These are the activations of a small neural network, seen along a few directions. Each row is one input.
In each table, some parts of the input vary, and every possible input appears once, in random order.
Descriptions start from the smaller parts, as in this example, which fits no table here: one of 8 places around a ring, together with either a single point or one of 11 places along a line or (one of 3 separate values, together with one of 6 places along a line).
Shared parts are said once, and a part with two or three values counts as separate values.
(in the rows, 128 means zero)

Other details of the inputs shift rows strongly along two fixed directions, in all tables alike. That doesn't count.

A family of inputs:
x1: [108 122 128 133 132 122 151 122 133 118 109]
x2: [177 130 130 138 161  85 145 140  93 136 122]
x3: [ 34 112 189 140 113 136 151 108 114  57  95]
x4: [139 138 133 115 120 152  95 145 136 126 166]
x5: [104 132  86  97  91 210  55 111 211 165 175]
x6: [142 131 100 115 120 142 120 137 154 153 144]
x7: [177 138 109 125 151 104 135 146 114 148 135]
x8: [ 32 108 156 147 116 127 163  93 127  82  66]
x9: [187 135 151 147 146  90 144 143  83 122 131]
x10: [ 32 107 162 140 119 129 160  89 122  81  71]
x11: [147 135 128 126 108 153  97 128 141 138 156]
x12: [ 33 109 159 140 123 128 169  92 131  77  72]
x13: [178 134 109 132 142 106 129 146 112 155 134]
x14: [109 123 128 135 133 122 145 120 132 118 108]
x15: [173 131 124 130 152  85 151 146  91 140 123]
x16: [178 131 114 126 143 106 128 145 112 154 138]
x17: [104 136  78  94  91 208  64 117 211 165 171]
x18: [173 141 134 124 132 116 111 162  96 134 157]
x19: [180 135 103 126 140 107 136 152 117 157 135]
x20: [109 134 111 103  80 218  61 110 212 144 188]
x21: [177 131 125 141 157  86 151 144  96 138 119]
x22: [107 137 108 106  79 220  50 107 211 146 186]
x23: [176 131 118 127 151 103 134 142 114 147 139]
x24: [140 133 102 111 122 142 119 136 150 151 144]
x25: [106 127 155 128 117 133 126 138 111 103 131]
x26: [144 130 107 120 127 142 117 131 153 149 146]
x27: [ 97 135  86  95  97 208  58 106 210 156 172]
x28: [ 44 109 186 150 102 135 158  91 120  68  85]
x29: [141 134 100 113 122 144 114 135 150 153 142]
x30: [ 32 112 158 144 123 127 160  89 127  78  68]
x31: [175 133 124 143 155  85 147 143  94 139 117]
x32: [107 125 126 136 131 120 141 119 129 119 106]
x33: [107 122 135 129 136 121 144 116 124 115 113]
x34: [ 35 105 162 147 115 129 165  92 128  83  68]
x35: [175 142 135 126 138 113 111 160  97 130 157]
x36: [174 136 111 126 145 105 126 143 105 151 135]
x37: [174 133 126 134 162  84 148 141  90 134 121]
x38: [175 132 128 139 158  83 141 139  91 137 120]
x39: [118 124 156 140 114 129 135 119 115 108 120]
x40: [177 131 116 125 144 103 133 145 112 152 139]
x41: [173 135 148 129 140  95 138 166  79 122 143]
x42: [109 119 133 134 126 121 148 121 128 122 109]
Each input here is: one of 6 places around a ring, together with either one of 2 separate values or one of 5 places around a ring.
The inputs of x32 and x6 match in every part but the place on the ring of 6. If x22 is changed in the same way as x32 into x6, which row does it become?
Answer: x28
Which other rows agree with x7 in the place on the ring of 6? List them by row number.
Answer: x2, x4, x9, x14, x21, x37
Which other rows agree with x19 in the place on the ring of 6? List them by row number.
Answer: x10, x16, x25, x29, x34, x39
Change only the choice among 2 separate values in x18. List by row number the other rows that result.
Answer: x11
